A small network was trained on invented records. Each row is its activation on one of them, seen along a few directions.
Records have a field called POZUP. Each example row is followed by its value.
The word absent means that the record has no POZUP.
The largest differences between rows may come from other fields.
In the rows, 128 means zero.
[ 84 116  70 151 121 163 112 180  90 156 113 104 202 124 117 140]	sesis
[139 129 162  75  95 124  96  74 141 105 155 147  51 135 149 142]	dov
[119 134 128 149 117 142 144  93 119 151  83 152 120 154 119 159]	guvu
[155 119 153 147 138 122 128  98 134 163  87 119 131 124 110 190]	dalis
[145 147 165 136  95 131 122 115 175 141 100 158 157 128 154 126]	guvu
[115  86 157 120  98 140 129 110 146 121 140 197  75 105 148 130]	kapu
[125 113 157 120 111 109 110  68 129 108 164 148  92 157 118 140]	dov
[176 114 204  95  98 117 105  72 151 132 143 115 105 128 147 146]	difiz
[130  98 176 102 114 120  78  96 124 122 150 152  89 135 102 125]	rir
[119  88 130 114  85 121 121 106 131 128 144 175 101 106 150 154]	kapu
[115 120 173 135 103 118  91 103 154 155  90 152  87 132 146 158]	guvu
[112 122 195 133 141 132 117  69 163 112 122 106  68 136 138 167]	difiz
[138 152 134 108  99 124 100 116 138 110 139 132  80 136 141 151]	dov
[ 84 128  95 148 124 149 155 187 103 115 116 181 160 124 125 138]	kapu
[118 141 139 126 135 101 113 142 146 141 129 143 100 129 134 115]	absent
[130 134 130 150 121 137 141 109 176 164 126 126 189 126 142 157]	dalis
[119 153 108 147 143 143 129 190  99 122 103 116 161 137 112  84]	absent
[144 147 163 148 107 146 147 136 138 184 103 134 162 147 136 146]	dalis
[ 95 118  91 148 141 166 141 207  87 133 105 105 198 150 136  96]	absent
[112 146 137 150 142 160 127 203 119  98 147 105 207 147 117 119]	bama
[ 99 134 117 142 145 139 120 131 101 107 100  87 171 165 118 149]	difiz
[142 143 181  93 106 128 128  93 140 134 173 115 129 139 146 141]	bama
[139  91 179 101 123 148  86  84 152 136 120 171  72  98 123 128]	sesis
[101 134  76 172 129 175 161 159 109  95 126  97 211 138  69 104]	rir
[119 168 114 135 136 131 146 149  93 139  99 103 129 135 149 130]	absent
[125 108 162 120 115 142 115  59 148 132 159 153  78 135 110 138]	rir
[132 141 106 115 106 158 122 137 150 138  90 141 191 133 167 144]	guvu
[110 113  81 134  99 136 159 175 105 125 138 159 158 125 127 159]	kapu
[157 136 195  93 106 125 106  74 136 118 126 118 131 128 151 134]	difiz
[120 123 111 130 137 158 125  97 113 149 112 148 105 141  96 135]	sesis
[ 96 123 105 146 110 151 144 155 103 153 130 127 152 104 106 146]	sesis
[144 112 173 109 110 145 100 106 154 105 131 163  78 113 112 115]	rir
[126 146 147 144  95 142 129 114 165 159 117 127 167 104 153 145]	dalis
[110 128 117 154 128 183 158 156 106  99 136  95 179 178 120 115]	bama
[107 154 141 130 121 111 100 151 144 104 131 144 120 147 130 140]	dov
[106 144  88 138 104 157 175 220  99 110 137  60 230 167 109 118]	bama

Here are new rows. What is POZUP for each?
[ 88 109  61 172 125 135 150 163  87 109 114 161 198 137 138 161]	kapu
[116 163 137 116 100 118 103 110 122 107 133 133 110 135 138 136]	dov
[117 158 131 127 112 143 169 164 107 114 151 103 163 143 123 140]	bama
[126 150 181  76 111 115 119  76 153 136 122 111 106 137 137 143]	difiz
[142  95 184 114  99 130  88  97 153 145 166 157  61 138 124 149]	rir
[113 127 145 123 112 145 135 131 137 159  82  98 143 123 122 153]	dalis
[124 153  98 147 113 150 147 196 149 151 100 133 211 166 142 129]	guvu
[122 106 116 110  90 132 130 121 142 121 141 174  92 104 144 149]	kapu
[154 128 128 148 147 142 116  99 135 142 118 152  78 110  90 158]	sesis
[116 156  82 163  98 172 167 207 125 159  78  66 241 147 124 124]	dalis
[160 150 171 102 131 157 130 117 133 106 164 134 101 116 147 167]	bama
[141 132 179 117 120 119 116 110 174 168  94 138 170 130 138 137]	dalis
[139  98 130 118 130 125  91  95 131 103 150 127 106 133  98 137]	rir
[123 162  99 144  86 146 181 164 132 147 115 147 207 129 134 147]	guvu
[ 96 111 110 126 117 148 145 166 103 128 127 184 149 137 125 140]	kapu
[128 115 162 106 116 114 112  63 158  98 159 155  65 150 129 136]	dov
[140 144 199 105 104 124 100  71 139 137 119 101  68 141 156 158]	difiz
[125 123 124 131 133 145 100  74 151 147 119 152  72 123 113 139]	sesis
